These are the activations of a small neural network, seen along a few directions. Each row is one input.
In each table, some parts of the input vary, and every possible input appears once, in random order.
Descriptions start from the smaller parts, as in this example, which fits no table here: one of 2 separate values, together with either a single point or one of 11 places around a ring or (one of 4 places along a line, together with one of 8 places around a ring).
Shared parts are said once, and a part with two or three values counts as separate values.

Other details of the inputs shift rows strongly along three fixed directions, in all tables alike. That doesn't count.

A family of inputs:
R1: [-45  21  41  81  27  29 -53 -11  13   7  34]
R2: [-34  19  29  75  57  24 -33  16   8  34 -26]
R3: [-22 -12  32 -73 -44 -24  70  -7 -76  63 -48]
R4: [-29 -24  33 -43   3   7  14 -29 -38  11   8]
R5: [ -5  -6  67 -83 -37  30  43  18 -56  56 -54]
R6: [-48   8  10  56  48   3 -17   3  43  45  -2]
R7: [  1  58  19 -36  63 -27 -18  26  21  39  11]
R8: [ 29   3 -49  31 -11 -10  -5  -2  48 -60   8]
R9: [-58  53  23  80  26  -1 -51  -7  12  35 -14]
R10: [-30 -47  -6  74 -13  38  14   8  -2   2 -32]
R11: [ 33  39  19 -11  47 -38 -71  37  -1  29 -11]
R12: [ 84  72 -42 -45 -21 -44 -35  14   1 -28  37]
R13: [-60  45   8  56  57  12 -33 -30  11  53 -15]
R14: [ 50  67 -39 -58   1 -95 -13  10   7 -50  24]
R15: [ 13 -24  43 -62 -31  18  51  37 -69  45 -44]
R16: [ 83  31 -29 -57  -7 -53 -32  16  18 -33  11]
R17: [ 19 -66 -39  43 -90  48  52 -26 -15 -91  37]
R18: [ -9  52  40 -31  65 -48 -63   9   3   1  40]
R19: [ 53  48 -17 -81  17 -29  -2  14  18 -42  20]
R20: [-35  29  30  68  46  24 -28  -2  28  32 -24]
R21: [ 28 -19 -69  16   7 -21   0  -7  47 -45  27]
R22: [ -3  -2  25 -24  -3  14  39   0 -12  26 -22]
R23: [  7  -9 -49   5  23   8   4 -58  21 -82  55]
R24: [ 18 -23  53 -59 -32  -1  66   9 -47  62 -38]
R25: [   7  -80  -55   42  -85   33   58  -18  -14 -101   41]
R26: [ 67  36 -31 -64  21 -58  11  27  21 -20  36]
R27: [ 10 -25  22 -14 -15  -4  14  -7 -10  39 -27]
R28: [-33  -4   7  51  29   8 -50 -14  48  29 -10]
R29: [-19 -20  49 -87 -21  20  59  23 -51  68 -32]
R30: [  2 -56 -50   8 -40  53  51   5 -15 -73 -16]
R31: [ 73  35 -24 -61   1 -64  -1  17  28 -28  23]
R32: [  8 -87 -70   5 -58  15  40 -13  22 -37   7]
R33: [  7 -17 -54  43 -16  -2 -15 -13  25 -98  61]
R34: [ -6  51  36 -20  53 -49 -74  18   0   5  39]
R35: [-37 -27  -2  54 -11  57  33 -15   8  -7 -32]
R36: [ 17 -53  44 -63 -54   3   7  39 -65  69 -52]
R37: [-30 -54 -13  54 -35  41 -11 -18  23   3 -30]
R38: [-74   3  26  60  55  23 -38 -30  13  12  23]
R39: [-33 -15 -18  71 -24  61  17 -40 -20  30 -16]
Description of these inputs: either one of 6 places around a ring or one of 9 places along a line or (one of 4 places along a line, together with one of 6 places along a line).
Start at R21 and move only the place on the line of 4, one step at a time. The first step leads to R27. Which rows follow, in order? -> R16, R11
Change only the place on the line of 6 in R10. List by row number the other rows that result. -> R2, R11, R15, R30, R36

A family of inputs:
R40: [-31 -24  76 -68 -17  27  40   1 -56  82 -46]
R41: [-18 -24 -44  74 -10  10 -15 -24  29 -49  18]
R42: [-27   7  69 -54 -29   8  53  -6 -67  93 -42]
R43: [-10  37  17 -23  52 -25 -16  15   1   7  12]
R44: [ -7  14  -1  60  -2  16 -14  18  16 -15 -18]
R45: [ 69  55  -5 -85 -31 -56  -2   8 -32 -23  34]
R46: [  3   7 -34  53  -5  24 -13 -20  11 -35  15]
R47: [ 46 -44 -40 -20 -59  -8  24  -1 -10 -47   7]
R48: [ -2 -23 -52  44   7  15   5 -13  45 -35  -1]
R49: [-42   6  49  14  23  26 -35  -7  -5  31  -4]
R50: [ -5 -91 -13  27 -70  46  51  -4 -25  -6 -24]
R51: [ -5 -60 -47  33 -47  48  68 -14 -12 -28 -34]
R52: [-36  10  27  21  31   2 -17  -7   8  52 -27]
R53: [ 29  -1  -9 -80  -5 -25  25  13 -21 -23   5]
R54: [-34 -77 -16  24 -57  35  72 -27 -20   7 -36]
R55: [  1  37  22   6  33  -1 -41  -6  18  -7  38]
R56: [ 75 -10 -56 -70 -33 -42  30   8   5 -50  13]
R57: [-14 -31  -1  50  -6  30 -13   5  18   7  -8]
R58: [  7  47  22 -27  43 -36 -45  24  -6 -11  36]
R59: [ 15  23  18  -4  19 -17 -47  19  11  23   1]
R60: [ 19  60  17 -41  51 -24 -28   2  23   4  28]
R61: [ 50  23 -14 -67 -19 -18  29   3 -23   1  -1]
R62: [ 77 -18 -59 -62 -59 -49  24   3 -10 -74  40]
R63: [-33  -6  -9  44  31  24  14 -18  22 -20  16]
R64: [-32 -12 -26  49  15   5   3 -23  27  -9   0]
R65: [-38 -21  -5  44  13  26 -20 -11   8 -34  12]
R66: [-46   8  39  30  13  -2 -28  -7  -8  45   2]
R67: [-10   2   8  27   5  -4 -32  -4   7   8  -2]
R68: [ 12  25  -4  -1  39 -12 -28  17  35  12   2]
R69: [ -3  30  23   2  34 -10 -31   8   7  -4  34]
R70: [ -5  -2  66 -43 -30  11  49  37 -51  83 -70]
R71: [  6  23  12  20   9   6 -29  15  -8  15 -12]
R72: [  1  -7 -25  22  19   4  -7   3  33  -5  -5]
R73: [-11  36  -7   4  41 -32 -25  -6  28   5  16]
Changing only one part turns R58 into R43. The same change can be made to R62. Which row results? -> R64
What do these inputs look like to the network? -> one of 2 separate values, together with either one of 4 places along a line or one of 5 places around a ring or one of 8 places along a line
Change only the choice among 2 separate values in R40. List by row number the other rows that result. -> R49
Change only the place on the line of 4 in R71. List by row number the other rows that result. -> R44, R45, R46

A family of inputs:
R74: [-26  19  -8  29  29 -15 -29 -34  34 -19  39]
R75: [ -4 -10 -50  32  17  23 -16 -28  37 -98  43]
R76: [ 41  47  37 -60 -11 -64 -30  31 -28  48   2]
R77: [ 38  24 -72   1 -11 -23  27 -12  12 -80  11]
R78: [-15  64  10  10  57  11 -23 -10  35   1   7]
R79: [-22 -25   5  10  11  14  40  14  -9   6 -16]
R80: [  5  -8   8  13 -27  24  -9  -4 -14  33 -12]
R81: [-26 -54  33   5 -28  20  14  16 -25  19 -32]
R82: [-29  30  -3  43  27  -5 -30 -40  27 -17  39]
R83: [ 61   5  14 -92 -29 -25  63  39 -42  -5  -6]
R84: [-13   7  15  36 -21  17 -15  10 -19  24 -12]
R85: [ -7  73  34  -5  59  -3 -64  -2  15   6  36]
R86: [  6 -39 -23   4   5  19  21   4  27   8 -13]
R87: [ 14 -15 -86  31   2 -16  11   4  49 -66  10]
R88: [  8  23  14  27  45  14 -63  13  33   7  10]
R89: [-19 -31   0  45 -59  28  20  -7 -21  13 -20]
R90: [ 27  15 -17 -59 -24  -9  48 -21 -23 -13  -6]
R91: [-50 -30   9  24  10  16  38  -2 -17  32 -25]
R92: [ -2 -24   7  -5  -9   9  11   9 -34 -26  -1]
R93: [ -5 -35  15   2   7  12 -16   2   8  12 -12]
R94: [ 25  13 -42  44  -6  -3 -36 -19  37 -29  22]
R95: [ 12  38 -30  37  14   2 -14  10  42 -36 -14]
R96: [ 76 -10 -14 -88 -50 -21  37  32 -48 -58  26]
R97: [-20 -37   4  23   2   0 -15 -13  17  32  -5]
R98: [-32 -35  -6   4   5  36  43 -10   7  -3  -3]
R99: [-37 -33  11  56 -27  53  30 -12 -37  -8  -9]
R100: [ 21 -21 -65  44  -2 -17 -24 -30  53 -51  34]
R101: [ 33  56  13 -23  35 -11 -28  15  28  30 -19]
R102: [ -7  14  24 -71  21 -20  19   1 -11  38   1]
R103: [-35  49 -14  15  59  -9 -26 -30  29  10   9]
R104: [ 21  -9  20 -57 -20  17  19   1 -28 -18  23]
R105: [-21 -12 -33  44  18 -16 -11 -13  21 -44  32]
R106: [ 71 -36 -56 -91 -38 -33  48  15  -4 -14   0]
R107: [-13 -31 -35  24 -10  16  22 -22  11  23 -36]
R108: [-20 -43   2  19 -26  -7   5   2   1   8  -9]
R109: [ 13  27  59 -59  44 -44 -58  24   2  76  -4]
R110: [ -5 -27  -9  32 -17  35  36  18  11  -8 -28]
R111: [-21   9  24  -6 -19  29   7 -19 -36  19  10]
R112: [ 14  84  33 -15  52 -24 -27  21   8  18  -7]
R113: [-35  -9  34   9 -29  32  20 -33 -35  29  -2]
R114: [ -2 -12 -24  25  23  -8 -17  -1  19 -71  30]
R115: [ 29 -14  14 -88 -15 -19  19   1 -25 -26  24]
R116: [ -2  24 -25  47   1  -5 -16 -13   2 -31  27]
R117: [-41 -22 -31  50  -4  16  38 -26 -11  -6 -25]
R118: [ 94 -14 -46 -66 -53 -12  15  14  -7 -57  24]
R119: [ -3 -26  13  22 -28  33   2  22 -15  -6 -15]
R120: [ -6  -9 -45  14  21  -6 -15 -28  42 -76  50]
R121: [-47 -49  39  11 -19  17   3  15 -22  49 -31]
R122: [ 68  21  12 -67 -39 -28  -6  40 -33  -6   3]
R123: [ 49 -32 -40 -19 -15   1  -9   2  13 -60  13]
R124: [-30  21  -4  21  48 -14 -40 -29  44 -18  41]
R125: [ -8  65  41 -29  62  -5 -19  16  20  33  11]
R126: [-48 -22  51  26 -24  16  27 -13 -54  60 -18]
R127: [-33 -23  -1  19 -32  12  38  -4 -19  34 -54]
R128: [ -3  75  26  16  39 -18 -57  12 -12  19  22]
R129: [-24 -29  38  11 -15  25  -6  17 -26  21 -35]
R130: [-29 -35  -2  46 -35   2   7  -8   3   6 -11]
R131: [ 20  50  15   5  34 -40 -64  -2  30  37  17]
R132: [  2  28  37 -33  12 -49 -14   8 -24  35  14]
R133: [-24 -28  21  -4   0  -3   9   2 -29  11   0]
R134: [-18 -38  22  28  -4  55  30   5   8  43 -44]
R135: [-33 -20  23  22  10  18  17  24   4  44 -37]
R136: [ 60  -3 -36 -55 -42 -15  40  -4  -8  -3 -27]
R137: [  8  72  41 -31  24 -33 -25  29 -10  68 -43]
What do these inputs look like to the network? -> one of 4 places along a line, together with either one of 6 places around a ring or one of 10 places around a ring
Changing only the place on the line of 4 turns R89 into R113. The same change can be made to R76. Which row results? -> R82
Change only the place on the ring of 10 in R132. List by row number the other rows that result. -> R92, R96, R99, R105, R114, R116, R126, R128, R133
Change only the place on the ring of 6 in R103. List by row number the other rows that result. -> R78, R90, R98, R102, R125
Change only the place on the ring of 6 in R112. List by row number the other rows that result. -> R77, R79, R83, R91, R117

A family of inputs:
R138: [ 15  71 -11  -9  66 -31 -36   8  43   8  11]
R139: [-10   5 -63  41  20   5   3 -37  39 -79  45]
R140: [-66  30  52  54  64   4 -64   9  27  84 -30]
R141: [ -2  44   6  53  44 -13 -52  17  42  22   3]
R142: [ 33  50  -5 -28  48 -26 -39  23  35  -1   5]
R143: [  2 -59 -16 -30 -60   3  56 -20 -36 -31   7]
R144: [ 13 -23  -5 -48 -32   6  60 -17 -34 -19  11]
R145: [-40 -34 -31  81 -25  53   2 -40   2 -45   2]
R146: [  3 -39  35 -36 -30   6  23  17 -37  61 -44]
R147: [ 19 -48  -2 -37 -44  11  33   1 -34 -22  10]
R148: [-52 -43  20  78 -19  47  16 -18  -8  12  -2]
R149: [-62 -35  10  73 -16  54  15 -22 -23  -4 -20]
R150: [  4 -63 -19 -29 -65   7  48 -10 -32 -32  13]
R151: [-53  34  79  61  41  24 -57   4   8 117 -40]
R152: [-36  -5  58 -33  -3  14  38   6 -40 103 -54]
R153: [ 22  11 -46  39  -6  -5 -30 -21  35 -66  51]
R154: [  9 -26  17 -50 -32 -15  34   7 -31  41 -34]
R155: [ 38  23 -12 -41  15 -39 -34   9   3 -33  42]
R156: [ 42 -13 -15 -68 -34 -32  46   6 -22   4 -15]
R157: [-51 -54  -6  74 -10  57  15 -28  11 -31   0]
R158: [ 25  49   0  -5  60 -31 -70  28  39  12   7]
R159: [ 50  44 -10 -45   1 -39 -16  31  -6  -7  -8]
R160: [-31  -2  79 -12 -20  28   5  11 -55 115 -70]
R161: [-37 -26 -46  69   7  20  11 -45  27 -64  27]
R162: [ 34  40   3 -67  16 -31  -2   9  -2 -22  34]
R163: [ 23  52   1  -4  56 -31 -59  25  46   1   6]
R164: [ 52  41 -24 -22   9 -45 -16  36  14 -25  10]
R165: [ 46  -8 -16 -70 -31 -12  50  17 -13  -4 -11]
R166: [-28 -33 -47  71   4  46  11 -32  37 -80  25]
R167: [ 40  16  12 -59 -22 -33  11  27 -36 -16  19]
What do these inputs look like to the network? -> one of 2 separate values, together with either one of 5 places around a ring or one of 10 places around a ring
Changing only the choice among 2 separate values turns R159 into R149. The same change can be made to R158. Which row results? -> R147
Change only the choice among 2 separate values in R138. List by row number the other rows that result. -> R144
